Each row below holds a small network's activations on one input, seen along a few directions.
Each table varies a few parts of the input and shows all the possible inputs, shuffled.
Descriptions start from the smaller parts, as in this example, which fits no table here: one of 2 separate values, together with either a single point or one of 11 places along a line or (one of 6 places along a line, together with one of 8 places around a ring).
Shared parts are said once, and a part with two or three values counts as separate values.
In the rows, 128 means zero.

Other details of the inputs shift rows strongly along two fixed directions, in all tables alike. That doesn't count.

Table:
r1: 157 85 121 121 188 196 205 142 98 91 154 163 120 129 192 87 127
r2: 96 147 138 137 90 103 72 103 147 129 112 101 150 128 81 164 123
r3: 159 162 100 107 127 133 200 172 100 149 125 121 91 127 126 81 155
r4: 158 154 102 107 120 143 214 162 113 146 123 113 91 120 123 86 157
r5: 136 160 118 116 118 137 175 134 129 132 114 110 108 117 100 112 146
r6: 131 153 121 124 103 110 144 137 124 146 127 116 117 124 102 117 137
r7: 150 71 126 125 162 167 182 140 100 112 165 176 132 135 200 97 132
r8: 137 163 110 117 117 135 170 135 118 143 120 111 105 121 106 122 152
r9: 86 147 148 136 89 85 48 103 149 131 94 108 155 130 84 165 117
r10: 101 151 134 139 88 90 72 109 135 142 124 111 144 129 85 160 123
r11: 117 148 129 127 100 116 122 123 141 133 113 104 130 122 92 133 132
r12: 135 74 160 127 157 147 71 109 175 101 171 161 141 141 184 170 92
r13: 96 155 137 138 99 110 80 95 146 127 111 104 145 124 78 169 126
r14: 107 153 137 132 101 98 90 121 139 131 107 107 137 125 85 136 116
r15: 152 131 148 100 134 133 123 147 166 125 152 145 107 136 153 131 115
r16: 99 147 130 142 90 98 71 102 141 141 118 102 145 128 86 171 126
r17: 98 142 139 140 86 83 72 104 145 148 112 113 145 125 91 162 128
r18: 156 79 119 136 195 179 180 133 101 105 155 162 124 128 191 100 123
r19: 108 69 147 164 158 123 54 96 126 106 155 157 172 137 159 155 88
r20: 176 166 130 67 123 138 202 186 159 147 122 133 68 132 146 91 152
r21: 133 164 145 106 114 113 88 119 186 134 123 113 107 127 106 175 123
r22: 155 78 118 130 183 177 174 145 98 106 154 158 128 136 195 96 123
r23: 122 152 114 133 111 111 113 129 125 147 114 105 122 127 104 141 139
r24: 124 70 139 144 164 142 103 118 114 109 146 165 157 139 183 131 110
r25: 98 73 150 166 151 119 32 89 126 105 153 154 180 141 153 169 86
r26: 117 150 129 128 109 116 117 127 138 129 102 101 128 122 95 130 126
r27: 133 153 126 109 113 121 163 152 127 136 98 116 112 122 113 97 142
r28: 119 155 120 134 110 115 124 112 134 143 119 107 121 119 93 147 138
r29: 119 62 149 143 149 146 115 108 127 100 156 170 162 133 175 128 109
r30: 126 155 123 117 113 129 140 140 128 128 104 103 120 126 103 118 135
r31: 110 64 136 170 155 130 63 90 127 112 159 152 166 133 164 167 100
r32: 141 163 104 121 130 132 165 141 113 147 115 111 100 122 112 120 153
r33: 144 154 110 119 128 127 162 152 121 144 105 104 106 124 113 104 142
r34: 118 71 136 162 155 127 81 104 118 114 165 161 159 134 166 147 100
r35: 141 161 105 125 129 127 164 138 119 149 114 109 99 118 109 119 151
r36: 111 146 133 133 109 91 88 123 137 147 98 111 135 127 101 141 129
r37: 140 166 110 117 135 134 160 143 116 140 105 106 104 124 109 116 147
r38: 99 63 157 151 137 133 68 90 133 98 154 166 180 138 164 157 101
r39: 136 159 122 108 106 128 168 150 120 132 122 118 115 127 105 98 142
r40: 141 74 136 133 159 163 161 130 112 98 168 169 143 132 177 98 112
r41: 131 150 117 124 111 103 138 142 124 155 109 117 114 124 114 119 147
r42: 149 81 130 123 172 175 177 147 99 94 159 168 133 135 188 84 115
r43: 156 156 103 104 124 130 201 171 104 153 113 124 92 126 135 83 164
r44: 117 157 128 129 119 122 123 118 136 127 102 104 123 119 92 136 129
Each input here is: one of 4 places along a line, together with either a single point or (one of 2 separate values, together with one of 5 places around a ring).
Changing only the place on the line of 4 turns r4 into r6. The same change can be made to r23. Which row results? -> r3
Which other rows does r24 become when the place on the line of 4 takes its other values? List them by row number. -> r22, r25, r37
Which other rows does r18 become when the choice among 2 separate values takes its other values? List them by row number. -> r37

Table:
r45: 124 69 133 144 160 146 137 130 98 112 133 161 157 136 177 98 122
r46: 134 173 128 108 114 115 119 149 151 131 96 96 108 127 97 126 129
r47: 116 85 147 143 148 154 105 96 138 88 149 142 160 126 144 143 96
r48: 124 92 135 144 164 142 89 105 144 113 141 149 138 130 167 165 117
r49: 105 132 149 140 111 113 53 98 166 114 150 124 144 130 103 176 100
r50: 153 135 111 105 119 146 220 171 98 129 128 130 114 126 131 56 151
r51: 130 135 136 110 97 113 143 148 133 131 127 130 125 129 123 104 128
r52: 120 139 123 127 115 138 150 129 108 114 124 116 138 123 107 109 128
r53: 131 121 122 129 128 108 124 135 122 149 119 138 120 126 147 128 140
r54: 124 154 105 141 111 97 119 134 111 164 109 103 124 128 98 131 146
r55: 145 131 116 105 119 149 225 165 99 132 117 135 115 126 135 59 160
r56: 150 80 147 119 172 155 123 141 132 101 155 168 138 142 194 114 101
r57: 112 83 133 156 161 144 93 109 100 96 139 143 166 134 155 129 99
r58: 151 142 122 99 138 170 228 153 121 115 112 123 101 118 130 79 149
r59: 127 126 119 148 150 133 104 105 131 131 126 111 127 124 122 160 121
r60: 138 171 133 112 116 99 102 146 148 148 121 113 108 133 103 136 123
r61: 110 162 113 136 100 118 137 111 114 140 107 104 128 116 86 141 152
r62: 131 167 122 116 102 122 124 126 157 144 126 101 105 124 96 155 142
r63: 138 138 124 124 125 104 125 153 120 144 132 131 114 131 129 111 123
r64: 134 165 116 122 124 117 108 133 149 149 114 98 103 126 105 155 137
r65: 122 86 157 126 154 135 85 118 147 110 134 160 151 142 173 143 105
r66: 159 134 111 100 118 137 218 162 114 148 131 144 93 121 152 86 164
r67: 136 70 123 154 174 145 131 132 91 112 168 168 151 138 178 103 108
r68: 135 83 142 125 172 165 132 131 136 97 135 158 134 136 183 121 113
r69: 134 168 127 110 115 101 111 134 151 158 102 112 106 127 110 148 146
r70: 119 165 110 140 122 109 115 130 104 137 113 101 124 127 85 126 126
r71: 125 153 122 122 85 96 124 134 137 161 127 113 113 126 104 140 142
r72: 134 137 138 108 118 140 137 136 152 110 132 124 120 128 123 124 122
r73: 111 126 158 134 109 103 48 100 165 123 156 137 148 137 115 174 99
r74: 121 96 123 146 127 131 141 112 109 129 142 149 148 126 144 127 142
r75: 122 165 120 126 110 124 145 110 142 139 105 100 114 111 85 147 149
r76: 121 113 139 123 124 114 120 142 127 132 110 142 134 132 148 112 125
r77: 146 145 107 111 146 158 215 165 85 125 99 121 106 123 137 66 153
r78: 135 56 120 157 177 152 142 120 91 118 154 173 152 132 198 113 130
r79: 136 121 129 130 155 148 136 130 125 109 118 121 129 125 134 115 114
r80: 101 129 145 152 118 118 64 84 150 113 142 118 151 122 92 173 99
r81: 91 127 135 160 110 112 62 88 122 116 144 121 163 127 91 164 104
r82: 147 62 124 143 171 145 132 134 107 126 169 172 132 137 206 123 116
r83: 117 150 122 132 106 96 112 141 115 143 97 105 138 129 94 110 132
r84: 121 164 101 143 121 114 122 125 104 150 107 94 119 125 92 141 141
r85: 126 70 150 123 136 145 144 131 124 107 150 173 147 135 182 107 118
r86: 125 160 118 131 111 127 131 109 142 141 121 96 115 117 87 154 137
r87: 144 149 129 101 114 126 157 137 148 144 128 132 104 127 128 132 150
r88: 120 166 106 135 101 123 143 120 110 146 121 97 119 121 85 138 147
r89: 118 147 113 138 93 105 128 122 119 156 126 108 131 125 93 135 147
r90: 128 138 119 132 109 117 148 137 111 137 143 127 131 128 108 104 133
r91: 123 134 108 144 141 131 139 120 98 134 111 119 127 122 126 130 144
r92: 143 88 127 146 186 163 133 120 115 100 158 150 133 128 165 122 102
r93: 162 147 100 114 162 159 215 149 112 136 109 118 87 115 141 96 158
r94: 139 165 124 114 118 105 105 138 149 161 118 108 105 131 112 152 137
r95: 144 154 122 117 140 130 129 148 140 129 129 117 103 130 120 124 124
r96: 137 127 149 106 118 130 124 136 152 116 140 139 130 136 136 125 116
r97: 99 114 151 147 98 89 52 103 146 129 152 139 154 133 115 161 101
r98: 98 122 167 122 100 105 58 101 171 119 122 134 156 137 114 171 109
r99: 139 169 128 106 97 111 127 134 156 155 129 110 104 129 102 150 143
r100: 92 122 148 149 132 116 60 90 148 114 97 112 157 126 107 167 106
r101: 133 147 136 99 114 143 160 142 151 118 112 122 112 126 117 117 139
r102: 136 132 126 116 129 143 148 123 148 125 133 131 112 124 133 141 144
r103: 122 109 127 126 136 160 174 128 100 104 128 140 140 125 141 99 133
r104: 122 74 146 141 146 122 86 127 124 110 144 159 156 138 174 126 98
Changing only one part turns r63 into r92. The same change can be made to r53. Which row results? -> r93
Changing only one part turns r68 into r65. The same change can be made to r64. Which row results? -> r94
What is each input in this table made of? -> one of 2 separate values, together with one of 5 places around a ring, together with one of 6 places around a ring
Which other rows does r51 become when the place on the ring of 5 takes its other values? List them by row number. -> r66, r71, r85, r97
Which other rows does r46 become when the choice among 2 separate values takes its other values? List them by row number. -> r72

Table:
r105: 94 109 148 148 105 112 74 89 142 118 127 127 161 125 109 167 115
r106: 113 66 137 156 168 148 91 93 120 110 148 160 162 133 183 163 116
r107: 139 167 108 126 124 124 151 136 119 151 125 109 103 124 99 128 145
r108: 125 154 124 114 100 126 162 131 128 135 107 114 116 122 102 114 152
r109: 154 104 120 126 172 166 173 142 102 102 148 146 124 128 165 91 116
r110: 146 75 175 117 172 157 70 119 186 91 166 166 141 145 190 158 86
r111: 127 154 122 111 106 107 147 152 118 152 98 118 120 130 119 107 150
r112: 124 153 123 112 100 127 162 135 129 135 104 116 121 121 102 116 153
r113: 142 100 127 119 172 169 175 144 104 103 126 148 130 132 177 93 128
r114: 83 108 148 165 104 75 12 88 146 130 134 126 176 136 104 181 99
r115: 110 123 128 158 127 108 63 88 134 132 138 121 149 125 114 178 115
r116: 133 161 121 116 101 123 161 132 125 134 125 111 117 119 96 114 142
r117: 129 160 121 116 123 126 147 142 123 131 91 105 111 125 104 107 139
r118: 154 137 110 113 127 136 177 167 99 138 145 132 107 134 140 86 139
r119: 130 163 118 116 97 130 158 138 121 133 133 109 114 125 95 117 142
r120: 107 156 129 128 113 109 96 123 135 130 86 103 135 125 90 139 129
r121: 100 120 139 153 131 111 60 101 139 111 124 117 157 130 106 157 101
r122: 115 89 139 142 134 118 95 116 120 124 135 152 151 137 156 131 118
r123: 149 144 115 116 151 152 179 155 106 121 130 125 108 128 126 89 127
r124: 174 107 152 89 153 150 161 171 161 115 167 179 94 139 205 106 118
r125: 112 148 130 134 95 88 97 129 133 153 106 109 134 130 97 134 129
r126: 129 67 135 145 157 162 146 112 119 94 174 166 152 131 173 121 114
r127: 103 117 141 150 114 95 56 108 129 134 142 134 157 137 112 156 105
r128: 115 156 117 140 112 105 101 113 136 151 111 101 122 117 93 154 136
r129: 100 116 133 156 126 110 63 88 137 132 119 124 148 128 121 177 124
r130: 137 69 124 153 175 162 137 111 113 114 158 159 140 131 187 133 117
r131: 131 62 134 138 160 146 128 129 108 111 150 175 154 138 192 114 119
r132: 149 137 116 117 148 151 187 155 112 122 113 121 108 126 136 85 132
r133: 116 89 137 147 135 118 90 117 122 126 147 149 153 130 151 132 110
r134: 94 150 128 148 102 91 56 94 146 148 95 103 144 123 86 185 135
r135: 135 169 114 118 120 131 143 149 116 129 117 100 110 128 97 111 129
r136: 171 141 140 67 123 158 187 162 178 122 146 147 84 132 155 112 131
r137: 127 66 138 142 156 165 144 111 117 98 169 166 150 125 176 119 113
r138: 157 135 113 113 131 130 181 161 103 139 137 135 110 128 141 83 139
r139: 137 156 111 125 121 121 154 136 122 150 104 106 105 119 108 129 152
r140: 130 128 128 127 125 143 157 126 119 121 150 136 128 127 122 117 129
r141: 140 167 103 125 118 128 148 139 116 148 128 103 103 125 104 130 146
r142: 131 158 122 118 124 124 150 146 122 131 93 103 112 121 101 110 135
r143: 117 157 115 142 113 102 103 114 137 147 116 101 124 123 90 156 137
r144: 122 66 142 135 155 166 145 111 116 97 154 169 158 132 185 124 123
r145: 133 149 121 117 106 104 148 153 118 151 105 115 114 126 111 107 144
r146: 131 162 118 119 124 126 147 145 124 133 102 102 111 118 100 106 131
r147: 127 154 123 119 100 126 165 133 130 138 113 110 118 121 100 114 144
r148: 136 165 146 94 114 104 84 127 198 146 125 111 94 132 114 181 126
Changing only one part turns r113 into r111. The same change can be made to r132. Which row results? -> r125
Changing only one part turns r110 into r124. The same change can be made to r120. Which row results? -> r131
What is each input in this table made of? -> one of 4 separate values, together with either a single point or one of 10 places along a line
List by row number the other rows that have the choice among 4 separate values in common with r115. -> r106, r107, r128, r129, r130, r134, r139, r141, r143, r148
Which other rows does r117 become when the choice among 4 separate values takes its other values? List them by row number. -> r108, r122, r129
